Each row below holds a small network's activations on one input, seen along a few directions.
Each table varies a few parts of the input and shows all the possible inputs, shuffled.
A made-up example of a description, with smaller parts first: line(4) and (point or line(11) or (values(3) and ring(5))).
Shared parts are said once, and a part with two or three values counts as separate values.
In the rows, zero is written as 128.

Other details of the inputs shift rows strongly along two fixed directions, in all tables alike. That doesn't count.

Rows:
x1: [150 178  98  96 178 132 132 149  16  45 167 166  60  77]
x2: [ 60 144  81  75  91 146  79 143  74 130 219 126  99 124]
x3: [ 52 172  86  94  80 160  61 104  88 196 206 146 122 105]
x4: [150 179 110 113 159 107 123 129  26  52 177 167  55  96]
x5: [209  94 193 161 235  94 210 140 178  72  61 164 174 146]
x6: [131 159 117 144 193 150 130 146  83  78 145  98  96  71]
x7: [124 183 137 170 159 118 112 150  75  65 150  97  85  74]
x8: [ 74 119  98  78  45 145  81 131 149 203 150 125 165 154]
x9: [ 48 188  83 114  93 164  67 100  99 189 191 155 124 107]
x10: [165 139 147 192 208 120 147 135 121  63 130  81 115  98]
x11: [132 125 120 135 155 120 125 156  90  51 171  83  78 119]
x12: [131 101 148 171 132 138 157 127 221 187  61 109 223 173]
x13: [146  61 188 124  31 102 148  61 230 226  32 182 174 183]
x14: [136  53 126 128 115 125 144 121 217 192  91  91 191 183]
x15: [202  74 162 197 217 105 177 154 173  57  87  52 136 141]
x16: [117 230 113 183 214 141 101 148  31  26 201 119  49  47]
x17: [ 89 155 137  65  63 137  97 104 122 188 139 223 152 140]
x18: [225  96 163 148 208  89 218 175 163  61  59 134 193 164]
x19: [140 139 109 131 194 147 124 167  78  51 158  93  83  77]
x20: [ 57 171  87 107  71 185  72  88 105 211 164 146 100  98]
x21: [206 131 155 155 162  79 183 151 115  45  85 137 109 123]
x22: [193  78 172 188 177  88 194 186 170  37  80  52 126 145]
x23: [141  97 162 114  88 118 131  62 167 184  89 188 132 159]
x24: [100 160  88  62  84 124 100 113  66 165 184 196 109 132]
x25: [131  91 157 189  82 118 143  91 228 201  42  96 175 167]
x26: [167  65 172 111 119 131 179  84 204 189  35 172 160 163]
x27: [133 161 127 148 151 107 108 170  80  49 151  88  75  91]
x28: [ 52 104  90  57   6 150  79 124 150 217 163 129 163 175]
x29: [ 32 171  84  73  28 161  48 107 105 231 183 150 153 127]
x30: [145  22 132 117  99 141 168 123 216 180  69  76 164 183]
Each input here is: line(5) and (values(2) or line(4)).
The inputs of x19 and x15 match in every part but the line(5) part. If x1 is changed in the same way as x19 into x15, which row does it become?
> x4
Change only the values(2) part in x1. List by row number the other rows that result.
> x26
List by row number the other rows that have the line(5) part in common with x3.
> x2, x5, x9, x14, x24

Rows:
x31: [ 96 136  96 105  85 143 103 128 109 148 154 121 118 135]
x32: [140 149 120 140 183 126 141 182  74  47 157  87 106  93]
x33: [ 81 193 128 171 106 142  81 112 128 162 138 132 134 104]
x34: [166  60 157 146 151 117 178 152 211 137  72  97 186 169]
x35: [ 95 133 118  88  46 139 100  78 129 205 128 179 113 142]
x36: [111 144 113  93  89 134  98 107 110 155 142 165 120 127]
x37: [192  68 175 149 146 105 184 108 199 145  47 133 187 166]
x38: [113 141 110  97  96 132  96 123 112 155 150 157 115 121]
x39: [156 157 143 145 193 114 150 157  75  47 138 141  90  79]
x40: [138 146 130 149 187 129 131 175  81  30 159  70  88  91]
x41: [152 168 140 137 207 112 148 165  76  38 158 146 110  99]
x42: [100 139 103 105  90 131 108 122 101 155 156 131 122 128]
x43: [ 63 148  97 128  99 182  78  71 148 232 145 134 138 119]
x44: [ 95 137 118  94  92 134 108 119 115 155 154 155 131 134]
x45: [ 99 132 119 103  81 140 110 111 111 152 134 151 107 116]
x46: [199  79 178 159 149 107 191 106 204 152  41 144 164 178]
x47: [150 154 127 157 195 109 132 157  84  44 162 110  88  97]
x48: [ 93 123 108 110  84 133  91 122 117 158 165 109 106 125]
x49: [ 85 118 102 103  52 138  83  96 134 191 155 125 115 148]
x50: [181  63 155 149 149 117 177 135 212 130  49 102 182 164]
x51: [158  63 159 141 141 117 180 131 210 139  62 105 192 176]
x52: [154 164 120 150 195 117 148 160  74  37 150 122 103 105]
What is each input in this table made of?
> values(2) or (line(4) and line(5))
What sort of input is x33?
> values(2)
Change only the line(4) part in x44. List by row number the other rows that result.
> x34, x41, x51
